These are the activations of a small neural network, seen along a few directions. Each row is one input.
In each table, some parts of the input vary, and every possible input appears once, in random order.
Descriptions start from the smaller parts, as in this example, which fits no table here: one of 5 places around a ring, together with either a single point or one of 11 places along a line or (one of 2 separate values, together with one of 6 places along a line).
Shared parts are said once, and a part with two or three values counts as separate values.

Other details of the inputs shift rows strongly along two fixed directions, in all tables alike. That doesn't count.

Rows:
R1: -6 -8 17 27 6 7 26 -17 0 -2 4 -7 -1
R2: 8 1 49 49 25 52 -15 -62 -6 -23 7 -24 19
R3: 10 18 1 -1 3 -10 -27 -1 -9 -3 -2 -2 14
R4: 13 31 -33 -28 -22 -76 -17 34 -10 23 -22 -2 -20
R5: 4 -54 6 -28 8 44 -8 10 6 5 -7 13 -10
R6: -15 58 -13 42 -4 -40 -8 -4 -4 -20 22 3 46
R7: 23 -42 11 -42 7 41 -29 4 -9 15 -27 -1 -24
R8: 22 -51 18 -29 6 38 0 -1 -9 21 -29 -4 -39
R9: -9 -8 -9 -8 -1 -7 -1 17 5 -2 10 14 9
R10: 3 -64 11 -10 6 33 21 2 10 15 -5 1 -32
R11: -9 -16 5 20 -3 -2 37 -9 6 10 12 -7 -12
R12: 19 -47 18 -32 10 47 -11 1 -5 14 -24 2 -26
R13: -10 -13 -20 -10 -9 -22 9 21 11 6 13 16 -1
R14: -3 7 -12 -19 -3 -8 0 21 -10 6 -15 6 -2
R15: 39 61 -82 -96 -62 -94 19 55 16 41 -26 -15 -52
R16: -11 11 -22 -16 -18 -57 43 37 -6 23 -22 4 -31
R17: -12 -22 -10 26 3 0 -3 -7 13 -15 34 10 21
R18: -12 -32 9 14 12 43 -1 -11 13 -16 23 11 21
R19: 3 16 -1 -17 -1 -21 -3 9 -17 16 -22 -7 -15
R20: -3 -31 14 28 13 40 -22 -21 11 -27 30 10 34
R21: -17 73 12 64 0 -39 27 -28 -13 -22 13 -16 30
R22: -34 60 -2 57 3 -30 26 -6 0 -28 21 1 47
R23: -14 -18 3 17 8 9 20 -3 6 -5 18 3 7
R24: 25 -39 26 -19 10 37 -15 -14 -10 16 -29 -11 -32
R25: 4 53 -1 -34 -2 32 -56 -16 18 -18 -5 2 -6
R26: -15 57 5 45 5 -19 -11 -13 -5 -30 29 2 54
Description of these inputs: either one of 2 separate values or (one of 4 places along a line, together with one of 6 places along a line).
Q: A walk changes only the place on the line of 4. It starts at R3 and steps to R26. List the rest of the walk in order.
A: R9, R13
Q: A walk changes only the place on the line of 4. It starts at R19 and steps to R12. List the rest of the walk in order.
A: R22, R23

Rows:
R27: 47 -66 -9 -79 -16 38 -31 15 12 33 -32 1 -63
R28: -12 80 -22 -5 -16 -66 1 16 -8 3 -2 -7 8
R29: 1 -11 -24 -27 -16 -30 21 31 0 18 -1 8 -18
R30: -9 16 -18 6 -12 -47 22 10 -11 13 -4 -9 -2
R31: -5 27 -16 -3 -14 -33 36 18 -4 4 -5 -3 -3
R32: 1 -43 2 -4 8 38 -3 -8 9 -1 12 5 2
R33: -11 25 -24 -7 -13 -39 33 21 -4 13 -12 -8 -9
R34: -20 14 -23 -10 -17 -60 19 33 2 15 -5 11 -16
R35: -19 7 19 45 17 33 5 -29 6 -25 15 -5 26
R36: -14 2 16 45 15 11 -1 -25 -3 -15 15 -8 26
R37: 14 -36 20 8 5 30 1 -18 -3 -1 6 -9 5
R38: -11 22 31 57 18 32 9 -36 7 -37 26 1 43
R39: -24 11 -32 -10 -14 -52 19 30 1 15 -4 9 -12
R40: -2 -15 35 31 22 54 -26 -31 -14 -23 1 7 23
R41: 35 -41 -3 -52 -5 38 -33 0 10 11 -20 0 -36
R42: 31 -39 9 -58 1 43 -32 4 -2 27 -18 0 -42
R43: 3 -5 6 1 14 23 -30 5 -7 -17 2 6 33
R44: 24 -16 -5 -42 -4 19 -27 2 7 5 -16 -2 -25
R45: -13 18 22 56 13 -5 2 -24 -4 -21 18 -8 31
R46: -8 -6 23 23 12 31 5 -18 6 -14 5 1 8
R47: -6 -10 13 22 8 16 1 -9 10 -13 24 13 20
R48: 0 42 -16 -18 -9 -32 -10 7 0 3 -10 -4 -2
R49: -3 24 -5 21 2 -44 19 6 -9 4 3 0 4
Q: Describe the family of inputs behind these rows.
A: either one of 2 separate values or one of 6 places along a line or (one of 3 separate values, together with one of 5 places around a ring)
Q: Which other rows does R34 become when the place on the ring of 5 takes its other values? List them by row number.
A: R29, R32, R39, R47

Rows:
R50: -3 -41 27 33 18 51 -1 -27 7 -17 24 4 19
R51: 20 -47 -1 -53 -4 22 -12 6 5 26 -25 -4 -50
R52: 28 -32 -8 -55 -12 -4 -5 22 -6 27 -26 -2 -46
R53: 9 -31 -3 -48 -2 9 -14 21 4 22 -24 6 -39
R54: -8 53 -18 26 -10 -47 4 0 -6 -9 11 -6 26
R55: 10 -13 -18 -37 -12 -19 -9 23 -3 22 -18 5 -21
R56: -7 38 -17 -11 -14 -52 5 23 -8 7 -9 4 -1
R57: 11 -30 26 5 17 61 -26 -30 9 -16 7 2 2
R58: -18 20 -9 29 -7 -42 29 7 0 0 13 2 11
R59: -4 11 20 36 14 36 -18 -39 10 -26 20 -5 26
R60: -10 13 12 30 9 9 6 -11 -7 -13 4 -3 18
R61: -7 31 -11 14 -7 -11 12 -4 7 -11 12 -5 16
R62: -15 17 -11 25 -7 -45 31 9 1 2 11 -3 7
R63: 13 -54 40 5 22 78 -15 -31 1 -9 -1 -2 -2
R64: -7 34 -14 -6 -7 -40 0 21 -6 5 -7 3 3
R65: -13 9 11 23 11 9 4 -9 -8 -11 2 -3 17
R66: 18 -60 41 0 23 79 -13 -33 2 -4 -3 -7 -9
R67: -7 -36 -11 -26 -5 -14 15 28 -6 22 -13 10 -26
R68: 8 6 17 18 9 25 -16 -22 2 -15 14 -3 19
R69: 8 -33 33 14 18 56 -7 -28 0 -8 1 -6 4
R70: -4 22 -26 -18 -15 -33 16 25 3 8 -8 5 -9
R71: -2 33 -28 -4 -17 -57 4 23 -5 6 -8 -2 1
R72: -12 32 1 34 7 -5 -15 -12 -3 -23 18 -1 42
R73: 3 6 -24 -33 -16 -26 14 25 4 15 -14 4 -23
R74: -2 -39 -9 -25 -4 -9 16 23 -3 23 -12 11 -27
R75: -5 42 1 47 4 -11 -5 -25 -1 -25 26 -12 43
R76: -14 37 1 24 2 -10 -5 -9 2 -16 11 0 20
R77: 3 -10 -19 -39 -7 -8 5 26 3 17 -16 8 -24
R78: -9 47 7 38 3 -11 -6 -17 -2 -23 20 -1 37
R79: 15 -25 -9 -42 -11 11 6 14 5 20 -11 -1 -31
Q: Describe the family of inputs behind these rows.
A: one of 5 places along a line, together with either one of 2 separate values or one of 4 places along a line
Q: Changing only the place on the line of 5 turns R52 into R68. The same change can be made to R62. Which row results?
A: R58
Q: Which other rows does R67 become when the choice among 2 separate values takes its other values? List them by row number.
A: R65
